Each row below holds a small network's activations on one input, seen along a few directions.
In each table, some parts of the input vary, and every possible input appears once, in random order.
A made-up example of a description, with smaller parts first: one of 2 separate values, together with either a single point or one of 11 places along a line or (one of 5 places around a ring, together with one of 6 places along a line).
Shared parts are said once, and a part with two or three values counts as separate values.
In the rows, 128 means zero.

Other details of the inputs shift rows strongly along three fixed directions, in all tables alike. That doesn't count.

A family of inputs:
r1: [120  91 140  90 101 131 117 118 167 158 183 167]
r2: [176  84 210 124 102  94  81  99 174 110 125 141]
r3: [129 164 104 154 117 105 198 163  64  86  98  76]
r4: [104 129 130 155  62 115 187 162 111 124 133 114]
r5: [ 94 126  99  95 103 152 127 136 197 132 160 178]
r6: [147  98 133 136  75 135 150 154 108 115 144 132]
r7: [103 190  78 126 182 155 108 137 108 174 154 137]
r8: [113 100 153 156 108  95 153 118 124  62 104 128]
r9: [ 99 132 116  96 162 153 119 122 156 197 151 156]
r10: [116 178  54 121 168 180  99 146 107 176 155 140]
r11: [ 97 173 150 145 200 139  88  81 152 159 141 120]
r12: [169  73 212 159 160  79  62  73 102  87 115 122]
r13: [135  87 175 120 105 108 126 103 151 118 152 143]
r14: [108 149  41 120 100 186 145 182 144 123 143 159]
r15: [124  80 127 122 139 130  66 110 146 111 144 174]
r16: [126 213  94 157 211 158  73 107 112 156 128 123]
r17: [ 95 152 112 154 169 115 176 134 127  73  67  56]
r18: [156 177  98 137 110 136 169 154 124 108  90  76]
r19: [164  57 182 153 149  94 126  92  86 103 100 114]
r20: [112 199 132 189 178 115 155 134  86 110  76  69]
r21: [149  87 143 122 132 123 120  98 122 114 137 112]
r22: [153 106 120 112  39 121 118 159 149 143 157 166]
r23: [155 110 144  99 140 134  76 116 157 137 158 154]
r24: [121 151 100 118 252 137  50  75 141 110 111 126]
r25: [123 131 144 140 218 123  82  82 113 166 131 155]
r26: [ 88 118 128 124 117 150 110 132 141 190 177 180]
r27: [139 148 150 139 100 103 157 128 146 107 114 104]
r28: [150 126 104 115  91 141 164 154 120 111 131  99]
r29: [120 199  70 125 117 124 189 163 114 117 113  75]
r30: [150  98 133  87 164 133  84 119 143 159 143 152]
r31: [110  91 143 113  53 135 188 158 148 128 153 124]
r32: [154 169  76 112 103 114 162 170 113 106 103  78]
r33: [167  83 175 129  50 114  97 141 166 134 147 180]
r34: [155 113 118 121 160 125 153 115  98 121 101  93]
r35: [138  88 118  98  92 138  91 150 136 157 170 177]
r36: [118 132 139 128  55 129 189 166 161 128 130 113]
r37: [ 87  99 178 160 138 130  89  98 177 124 139 173]
r38: [112 104 165 143 151 100 148  94 109 112 109  80]
r39: [134 171 138 187 158  70 169 111  56  67  76  56]
r40: [166 113 144 150  38 120 166 165 129 110 121 124]
r41: [112 215 111 147 163 151  91 139 145 169 143 154]
r42: [131  71 140  91  88 117 151 131 153 148 154 162]
r43: [ 78 198  71 123 138 184 134 175 130 195 167 154]
r44: [127 120  56 109  83 159 188 167 140  83 117 108]
r45: [114  89 132 122  74 125 182 162 117 156 133 146]
r46: [154 117 121 111 142 105 126 125 102 103 116  92]
r47: [128 181  94 119 159 163 102 125 148 153 146 124]
r48: [ 95 162 124  98 148 161 107 116  97 157  86 167]
r49: [122 103 192 110 160 112 117  61  85  99  51 118]
r50: [166  60 190 141 176  85  75  80 101 116 103 129]
Each input here is: one of 2 separate values, together with either a single point or (one of 4 places along a line, together with either a single point or one of 5 places along a line).
Changing only the choice among 2 separate values turns r49 into r48. The same change can be made to r5. Which row results?
> r8
Changing only the choice among 2 separate values turns r44 into r14. The same change can be made to r1. Which row results?
> r7
Start at r50 and move only the place on the line of 4, one step at a time. The first step leads to r19. Which rows follow, in order?
> r25, r45
Which other rows does r15 become when the choice among 2 separate values takes its other values? List them by row number.
> r24
Which other rows does r34 become when the place on the line of 5 takes its other values? List them by row number.
> r18, r21, r28, r47
Which other rows does r31 become when the place on the line of 4 takes its other values? List them by row number.
> r13, r23, r28
Which other rows does r20 become when the place on the line of 5 takes its other values? List them by row number.
> r4, r26, r43, r45
Which other rows does r36 become when the choice among 2 separate values takes its other values? List them by row number.
> r20
